A small network was trained on made-up records. Each row is its average activation on records with the value named, seen along a few directions.
Related values have similar rows: they may be neighbours, one step apart, or belong to one group.
Random noise pushes rows far along 9 fixed directions. That doesn't count. These rows show it; they differ only by the noise:
[-1,105,504,329,196,93,-239,-245,250,723,271,447,-30,104,122,95,135,769,0,-248,-116,-27,33,-49,-25]
[-168,-332,-114,113,-369,-146,-15,-114,77,6,486,-216,-92,206,247,-101,299,312,-110,-59,-184,269,38,-204,-129]
[-226,-236,182,-8,347,64,-34,76,-60,-467,234,305,-42,-274,-81,-166,274,41,-646,51,-106,387,212,-54,-497]
[33,-166,234,1,220,0,-176,-307,-245,-262,162,113,-37,-438,245,-177,186,-150,-331,57,153,99,241,-190,-181]
[-31,18,292,-31,8,-322,206,-391,99,79,333,357,19,-121,196,385,77,372,-48,97,-73,192,-59,-134,-145]
[130,-227,433,-30,-33,-247,-196,-681,-407,-29,240,5,129,-481,503,-217,347,-175,-416,98,93,177,260,-331,-114]
[-95,-358,-500,-211,-529,-439,308,-271,-581,-509,-363,-857,244,39,372,-337,221,-962,83,195,-375,417,-34,7,110]
[-193,73,-156,128,-19,108,339,63,-471,-136,-418,-563,439,-699,-217,215,80,-825,172,-333,-286,477,-298,284,-301]
[105,212,-485,-10,53,17,4,-317,69,-261,259,89,-271,-201,175,440,-468,71,604,-56,450,-422,175,-209,297]
[-8,149,-18,88,406,288,94,354,-230,-346,-470,-75,211,-630,-408,33,-139,-589,-47,-41,41,-31,-244,312,-138]
[-205,146,-154,-104,265,-85,49,-145,-197,-420,120,478,395,-352,-404,109,-80,-39,-721,-57,-217,234,416,-47,-273]


Gagez, 9 values:
e2: [-190,-221,-428,-85,201,395,25,-42,-8,-81,-195,-272,-581,613,172,-108,95,-46,500,-345,131,163,392,-149,-10]
e7: [147,-53,-174,-266,-411,-295,295,16,-225,-40,-134,-389,220,150,-158,112,-42,-229,-57,0,74,76,-47,-247,85]
e3: [-77,-89,30,-625,371,-541,405,-341,-154,-718,-294,412,-111,244,314,-40,106,-355,-308,692,-198,561,182,142,-74]
e9: [-11,220,50,-65,50,209,104,592,558,-343,201,224,-418,-155,-188,450,-356,169,405,63,359,-227,-252,210,-281]
e1: [-174,-52,-116,-190,501,37,117,-96,-251,-563,249,263,-304,-357,254,98,-6,-259,66,7,269,547,390,-72,-508]
e8: [19,16,454,-290,-343,-201,-34,-169,-123,-50,58,126,293,-427,71,46,51,-279,-488,211,-10,80,-11,-51,-129]
e6: [196,357,278,88,-23,30,294,447,20,480,-206,-179,285,-562,-607,575,-138,-193,134,-122,311,-247,-697,-50,-4]
e5: [-140,200,-200,241,-654,351,-280,129,330,751,632,-120,324,380,-425,-1,9,645,-231,-485,-203,-161,246,28,-128]
e4: [-12,156,-415,219,372,504,-467,103,-43,-7,-247,10,-34,-38,-208,-228,-241,-100,127,-441,37,-321,450,126,227]
Gagez is arranged as 3 separate groups.
List the group mates of e4, in the order listed. -> e3, e1
List the group mates of e9, in the order listed. -> e8, e5

Lati, 11 values:
b4: [-148,275,-166,36,-409,-43,10,165,-7,61,410,39,506,-369,-521,281,-160,59,-437,-251,-88,41,94,-33,-283]
b11: [100,186,51,-174,559,71,-92,-323,140,-434,97,618,-417,-131,343,119,-206,86,188,313,325,-248,337,54,80]
b5: [329,9,-33,-257,-138,-265,185,-14,-24,-185,28,38,111,-23,-174,162,-255,-59,-74,387,440,-441,-165,-162,259]
b6: [-350,99,-281,-178,686,122,-84,-197,-72,-179,-629,390,-499,869,457,-501,-104,-244,434,35,-458,328,654,423,47]
b2: [140,-248,5,-85,-37,-207,81,-150,-52,-451,-37,-145,-64,-74,211,-59,164,-130,-13,185,-9,73,-67,-67,25]
b10: [-321,-203,-834,18,583,552,-180,330,-152,-847,27,-195,-681,-121,26,-271,-114,-428,234,-226,324,80,470,-158,-147]
b8: [91,243,472,-411,49,-398,400,180,80,-368,-152,717,460,-269,-500,368,-203,-1,-710,462,-80,120,-132,71,-269]
b9: [280,-25,-15,-112,160,-10,109,413,192,-310,112,129,-232,-92,-203,148,-225,135,-6,397,577,-366,-320,-113,143]
b1: [106,199,221,-52,136,-127,-54,-542,-6,-7,194,439,11,-522,156,376,-221,112,-27,132,199,-327,6,-142,95]
b7: [261,77,171,34,288,-72,85,-84,-153,-112,-340,-179,5,-567,111,266,-121,-413,394,34,293,-169,-310,23,186]
b3: [-4,-210,-475,-295,113,286,-73,433,-98,-856,-275,-171,-261,179,-236,-482,-162,-543,-234,299,325,-356,258,-35,88]
Lati is arranged as a ring.
Going along Lati from b10 by way of its neighbour b7, in what order are b4, b6, b9, b3 met? -> b6, b4, b3, b9
List every value one step from b1, in the order listed. -> b11, b2
